These are the activations of a small network on made-up records, seen along a few directions, one row for each record.
Each row is followed by the record's values for the fields Logu, Zet, Sebiv, Vedud.
A field that a record lacks is written missing.
The largest differences between rows may come from other fields.
[  1  -3 -48  -8  13 -31   3  13 -11   8 -18 -31  31   7  30   7  17  -1
 -58 -11  40   6  21  20  58  21   4  -3  -4   2  26 -10  -7  -9   6   0
  -4  24   4 -14 -13   8   9   1  40]	Logu is p1, Zet is c1, Sebiv is h1, Vedud is l7
[ 11  17  19 -15  -9  14   6  -1   0 -26  -9  19 -20   3 -16 -17   6 -29
   8  13  -5  -4  -9  -9 -33   3 -18   4  -2 -18 -24   8   6  -1  -6  -4
  -2  -1  -3  10   2   0  -5  -9 -17]	Logu is p1, Zet is c4, Sebiv is h1, Vedud is l1
[ 12  -1  12  -2  11  16  -9  -4   1   1   0  15  -1 -12  -6   9  -7 -15
  10  14 -13   0 -19 -14 -21   7 -25   1  24  -8 -15  19 -13 -10 -22  11
  -8 -25  -4   8  -4   5   3  21  -8]	Logu is p3, Zet is c6, Sebiv is h2, Vedud is l2
[ 17  18  38  -2 -27   0  -4  18   7   1 -12  16  -5  -6 -32  -6  -1 -16
  15   8 -26   7 -20  -3 -29 -15   2   3   7 -16 -31  13  19  16  -4  18
   0 -18 -16  15  10  -8  -2   2 -15]	Logu is p1, Zet is c4, Sebiv is h2, Vedud is l4
[-17  -9  -4   8 -14   1   1  -2   1   6   8   5   1 -21   1  16  29   4
  -8  -1 -16  -5   3 -13  -9 -20  10  -3 -12 -14  -6  -2  -5   2 -15   3
 -10  -9 -20  16   8   4  -1  -2  -9]	Logu is p3, Zet is c4, Sebiv is h2, Vedud is l3
[  5   0 -10 -17  10 -14   2   9  -6   5 -11  -6   1  18  26  19  13  -5
 -11 -22   8   6  -1  10  21  11  -7  -8  -1  -2  -4  15  -7 -16 -21  -6
  -2  -8   4 -14 -18  11  16 -13  24]	Logu is p1, Zet is c1, Sebiv is h2, Vedud is l2
[  1  13 -10   3  -7 -20 -12   6   2 -17 -20  -4  15   1   1  -9   7 -10
  -6  -3   9   6  -7 -10   9  -8   3   6 -15 -20 -20   7   9  -5  -1  16
  -7 -10  -9  12  -5  10   7   4  -5]	Logu is p1, Zet is c1, Sebiv is h2, Vedud is l7
[-15  -7  48  -2 -14  28  -2   5   9  -4  10  35 -37 -15 -35 -26 -23 -25
  36  27 -45  10 -16  -7 -72 -12 -23 -10  17 -18 -28  -3   4   1 -13  17
   6 -32  -5  27  -1 -21   4  -3 -45]	Logu is p3, Zet is c7, Sebiv is h1, Vedud is l2
[  3 -26 -25   2  11  -4  -5  24 -34  29   9 -21  -7  -1  34  19   5  12
 -36   3  17   5  -5  -7  37  11 -16   5  11  13  11   9   4 -11  -1   4
  -3  -9   6  -7 -15  14  -8   7  30]	Logu is p3, Zet is c1, Sebiv is h1, Vedud is l2
[  2   9 -65  -9  21 -23  -4  -2  -3   5  10 -26  23  -9  24   7  13  16
 -48 -13  34 -14  17   5  54  18   9   0 -20  19  41 -14 -27  -3  20  -1
 -27  23  11 -12  -2  13  -7   1  34]	Logu is p2, Zet is c6, Sebiv is h1, Vedud is l7
[  8  -7 -14   9  27  -8  13 -24  -9  -1 -11 -32 -18  27  14  14   0  11
 -36  11  35  15  36  13  12  12  10   3   8   3  -5 -11   7  21  -4  -9
   6  -2  37  -9  15  38  -3  23  16]	Logu is p1, Zet is c9, Sebiv is missing, Vedud is missing
[  1 -13  34  16 -14  -2 -10   1  31 -41  -3  -5   2  12   0 -15  -9  16
  32  25 -27 -27 -37   0 -15 -11  28  -1  -7   2  -4 -24  10  10  -4  -7
  10   8   0  -6  18 -24  -8   6 -21]	Logu is p2, Zet is c9, Sebiv is missing, Vedud is missing
[  6  -1  -8 -25   0  -2   7   0 -27   3  -8  -2  -7   8  16   1   8 -14
 -26  -5  20  -3  13  14  14  10 -13   5  -1   1  -1   5  -3   1   0  -7
 -17  19   8  -7  -7  17 -23 -16   4]	Logu is p1, Zet is c4, Sebiv is h1, Vedud is l1
[ 13 -12 -48  -9   9 -19  -6   3 -20  21   0 -24  20  -5  23  22  30  14
 -29 -29  23  19  15  16  57  18  19  18  -7  -5  10   6 -21   7   2   6
 -13   5  24 -28 -21  23  -3   7  35]	Logu is p1, Zet is c6, Sebiv is h2, Vedud is l6
[ 20   3 -26 -22   9  -2   6   0 -34   7 -13  -2  -2 -17  14  -2  13 -11
 -23  -4  21   2  -4   7  11  16   1  -9   2   2  -6   7   1  -1   0 -10
  -5  -3   5   0  -2   5 -16  -7  12]	Logu is p1, Zet is c6, Sebiv is h1, Vedud is l1
[ -5  17  -8   8  -8   7  17 -11   8  16   7  -9  -2  -9   4  -4   5  10
  -2   0   0  19  11  -6 -11  -8 -19   6 -19  -2   8  17  -1  12  10  19
 -21   1  -8  11 -13   0   6  12  -1]	Logu is p3, Zet is c6, Sebiv is h1, Vedud is l5
[ -7   4  25   4 -12   2   9  -7  -5  -3   7   6 -20 -10 -18 -10  11 -39
   7   7  -9   4 -10   8 -35 -23 -14  -6 -18 -11  -6  13   9  -5  -9  13
   3  -7 -11   4   1 -10   2  -2 -12]	Logu is p3, Zet is c7, Sebiv is h1, Vedud is l1
[ -3  -3 -29  -4  -5  -1  -8 -10 -30 -13   5 -23  21   1  21  18  15  11
  -3  -8  43 -29  15  16  33  15  27 -17 -11  26  49  -2   6   1  17 -40
  14  26  21 -22   4  14  10  11  33]	Logu is p2, Zet is c9, Sebiv is missing, Vedud is missing
[  7 -20 -44 -17  19 -20   6  20 -34  24  -1 -16   2   0  38  33  14  26
 -48 -23  36  23  10  16  53  20   4  -3  -1  14  17  16  -5   3  -4 -14
  -7   5  12  -7 -23  26  -7  -2  53]	Logu is p1, Zet is c1, Sebiv is h1, Vedud is l2
[  4   6  -6 -10 -11  -8   3  10 -14   1 -16   0   4  -4 -13 -19  -4 -12
  -6   6  -1   3  -2  -2  -5   3   1   0  -1 -11  -3 -12   0  13   9  14
  -9  13   3  -3  -8 -12  -6  -2 -23]	Logu is p1, Zet is c7, Sebiv is h1, Vedud is l7
[  6   3 -33 -14  13 -17  14 -12 -32 -11   0  -7   4  -9  26  25  19   7
 -51 -37  41 -11  27  12  39  12   4  -8 -22  16  23  -1 -25   3  17 -21
 -10  28   7 -17  -2  33 -11 -19  51]	Logu is p2, Zet is c4, Sebiv is h1, Vedud is l1
[-13   5  61  21 -34  38 -21   4  20 -13  -9  22 -19   3 -40  -7  -9 -13
  81  64 -60   2 -36 -33 -87 -14  -4 -14  34 -40 -22 -16  21  -5 -11  13
  27 -44  -7  39  20 -42   7  28 -74]	Logu is p3, Zet is c9, Sebiv is missing, Vedud is missing
[ -5  14  18  34 -14   2   7   5  14  -6 -11  21 -11  -7  -8 -11 -16   7
  24   2 -22  10 -12 -15 -31 -28  -3   7  -1  -3 -24  13  23  -8  -8  19
  -4   0 -21  26  -3 -26   0   4 -19]	Logu is p3, Zet is c1, Sebiv is h2, Vedud is l5
[-27  17 -17  -3   2  20  -8 -21  18   5   7 -24  10  25  18  -3   4  25
  19   2   9 -14  24  -7   1  -1  10 -10 -12  20  15  -7  12  -6  22 -23
  -2   1  -1   6   7   2   6   5 -15]	Logu is p2, Zet is c9, Sebiv is missing, Vedud is missing
[ -4   9  30   0 -11  20   7  -8  11  -6   5  29 -30 -17 -20   0  -9 -25
  22  14 -23  -8 -21 -33 -65  -7 -21 -11  -1  -9 -20   1   1   0 -20  15
   7 -26 -11  15  -2  -6   7   9 -27]	Logu is p3, Zet is c7, Sebiv is h1, Vedud is l2
[ -7   7  -8   3   9   7  13  -3 -25  10   9  -1  20 -18   9  21  -5 -22
 -30   9  10  -5  11  26  17  19 -17   1   1  16  26  -5 -16   4   7  -5
 -11  -6   2   6 -13  24  -1   5  26]	Logu is p3, Zet is c4, Sebiv is h1, Vedud is l1
[ -4 -17 -26   5  -5  12  10  -3 -13  21   0 -16   9   4  22  -3   0 -14
 -11 -10  19   4  30  -3  21   6  -8  -4  20   5   7  -5   2  -3  -9   9
 -11  -6 -18  13 -23  -2  -4  -3   7]	Logu is p3, Zet is c1, Sebiv is h1, Vedud is l5
[ -9  -9 -51   3  -3 -10   2 -22 -22   0  -5 -24  10   3  46  22  30  15
 -26  -9  52 -25  19  19  35  22  35 -14 -19  26  49 -17  -1  -2  21 -25
  12  24   7 -15  11  11   1  16  40]	Logu is p2, Zet is c9, Sebiv is missing, Vedud is missing
[ -7  15 -38  -4   4 -26   9  -2 -14  13  11 -21  -6 -17  38  17   0   2
 -28  -6  49  12  27  10  41   1  -5  16 -19   1  26  10 -15 -14   7  -4
 -16   9  -3 -17 -22  24  -6   1  32]	Logu is p3, Zet is c1, Sebiv is h1, Vedud is l1
[ -7  -4  14  -5  -9  -3   4   6  -3   2  16  14   6 -21  10   4  21 -29
  -3   4  -7  -6   3   9   3 -28   9   5  -8  -2   7  10   7  -2 -19   5
  -8  -3 -13   4  -1   5  -7 -11  17]	Logu is p3, Zet is c4, Sebiv is h2, Vedud is l1
[  3  12  10  12 -13  14  -1 -11   9  -6  12  -2  -4   2 -14   3  -8  -2
  29  -4  -3   4 -12   6 -13  11 -26  -7  15  -3  -1   8  -9  -2   0  12
 -13  -7 -19  17 -19 -16  20   1 -13]	Logu is p3, Zet is c1, Sebiv is h2, Vedud is l5
[ 12   9  52   6 -12  18  -1   9   9 -18  -9  36 -21 -21 -32 -31 -23 -15
  34  46 -35  -1 -53 -22 -51 -25 -10  14   8 -10 -41  12  18 -16   4  17
  11 -23 -16  23   3 -30 -12  10 -34]	Logu is p3, Zet is c6, Sebiv is h2, Vedud is l1

Which values does each new row have?
[ -6  16  -3   6   7 -11  -4   6   1  -2 -20  -6   9   1 -11 -19  -9  -9
 -14  11   7  16  10 -18  -3 -11  -5   9  -3 -20 -21  -3  14   4   4   8
   2   2  -3  20  -3  -5   4  -6 -14]	Logu is p1, Zet is c1, Sebiv is h1, Vedud is l7
[-38   1  14  19 -26   4  -7  -6  21   6   6  -6  -6   1   3 -23  -7  19
  37  51 -10  -9 -14   3 -11 -26   9  20   6 -15  -7 -19  20  14  11  -2
 -10 -12  -7  12  21 -11  14  34 -46]	Logu is p3, Zet is c9, Sebiv is missing, Vedud is missing
[ -2  -1  21  -1  -4  16   5   4 -23   6  -1  12  -8 -23  -5   5  -9 -20
  -5  17   3  -8   3   0 -16  -2 -17   1  20   1 -15   2   5  -4   3   8
  -3   2   4  13  -4  10  -3  -2  -3]	Logu is p3, Zet is c4, Sebiv is h1, Vedud is l1
[-10   7  26  11 -14  22   9  12  21   2   1  21 -21 -15 -30 -10  -5 -11
  20  12 -35  11  -4 -11 -61 -29  -7  -5   6  -7 -23   6  29  10  -8  31
   5  -8 -27  38  -1  -5  -5  12 -23]	Logu is p3, Zet is c4, Sebiv is h1, Vedud is l5
[ 14 -20 -68  -8  23 -14  13 -14 -44  16 -26 -60  -2  18  79  44  33  30
 -52 -19  48  14  36  33  81  47  19  -3   2  15  52   6 -14  -1  11 -39
  -8  10  35 -48  -5  46 -13  26  73]	Logu is p1, Zet is c9, Sebiv is missing, Vedud is missing
[ -1   5  53  10 -13   8   3 -28  31 -17  14  -8 -18  46 -30 -33   6  -1
  27  14 -27 -22  -9  -9 -38 -19   7 -12  -6  -1 -19  11  36  28 -22 -10
  17 -30   5   2  26 -10   0   5 -27]	Logu is p2, Zet is c9, Sebiv is missing, Vedud is missing
[ 12  -5 -66 -14  35 -12   7 -19 -13   3  -3 -42  -3  26  58  41  14  41
 -25 -24  49   1  40  26  64  32  13 -10 -29   6  65  -2 -29  11  12 -62
 -11   9  32 -24  19  35 -32  12  67]	Logu is p2, Zet is c9, Sebiv is missing, Vedud is missing
[ -4  -5 -18 -18   7  -2  -3  -8 -13 -25 -17 -16   6  25  26  18  40  -1
  -3  18  27  -9   9  11  13  24  16 -11   8  -7   7  -8   8 -11   0 -20
  20   8  29 -13  -6  15   6  20  16]	Logu is p1, Zet is c9, Sebiv is missing, Vedud is missing
[  1   8  13  -1 -16   7   6   7  15  -8   9  19  -6  12 -14   7  10   5
   9 -22 -10 -13 -15 -13  -1  -6   6  -6  -5  -1   6   8  16   1  -7   3
  -4  13 -21   4   7 -11   7 -10  -3]	Logu is p2, Zet is c4, Sebiv is h2, Vedud is l5
[-24 -16 -30  -1  38   8  -9  -3  36  -1   5 -16  17  31  16   9   2  40
  -4 -13   3  -5  24   5  10  10  23 -11 -14   7   8 -19   0  11   2 -26
   8   7  11  -5  27  14   3   4  11]	Logu is p2, Zet is c9, Sebiv is missing, Vedud is missing
[-18  17  30  18   4   9   1 -16   9   7   9  -1 -13   0  -8   1 -13  -4
  29  58   2  15  22  32 -42  -6  -7   2  12 -10  -8  -7  18   9   3   8
  13 -24  13   6  13  -7  -6  22  -8]	Logu is p3, Zet is c9, Sebiv is missing, Vedud is missing
[ -3  -8   4  26   1  18   1   4  -5  16  15  -6  -3  16 -10  -3  -7 -10
   3   4 -14  -2 -21  -6 -18  -8 -18  -6  -7   9  -8   7  23 -11  -2  19
  12  10 -13  15 -15 -20   7   6   0]	Logu is p3, Zet is c1, Sebiv is h1, Vedud is l5
[-10  -3 -32   4  19  -5  -6  -8   0 -25  -4  -9  15   5  19  23   5  37
  13 -11  14 -21  17  11  38   0  32 -10   0  12  13 -15 -20 -10  17 -34
  15  11  26 -22   6  29  12 -10  19]	Logu is p2, Zet is c9, Sebiv is missing, Vedud is missing
[  1  -8 -36  15  -8   8  12 -46  -2 -21  -6 -16  22  17  34   7  22   0
   9 -25  15 -15   5   6  12   5  34   0 -21  13   6  -2  15   6  13 -20
  -1   0  13  -3   0   8   5  10  11]	Logu is p2, Zet is c9, Sebiv is missing, Vedud is missing
[ -4  12 -13  15  28  -9   6  -3  -7  13   9  -5   2   5  17  36 -17   4
 -17   4  15   4   0  11   6  22 -26   4 -12  15  13  -1 -25   5 -13  -5
 -10  -5   1   5 -27  11   6   4  23]	Logu is p3, Zet is c1, Sebiv is h1, Vedud is l2
[ -2   4   3  -4  -2  10   9   9   2  -6  -3  15   4   2  -1  -5  -3   6
   6 -13 -16  16   0   5   4  -7   0   9  21   7 -26   1   3  12  10  15
  -7   5  -3  14  -8  13  -6 -12  -7]	Logu is p1, Zet is c4, Sebiv is h2, Vedud is l5
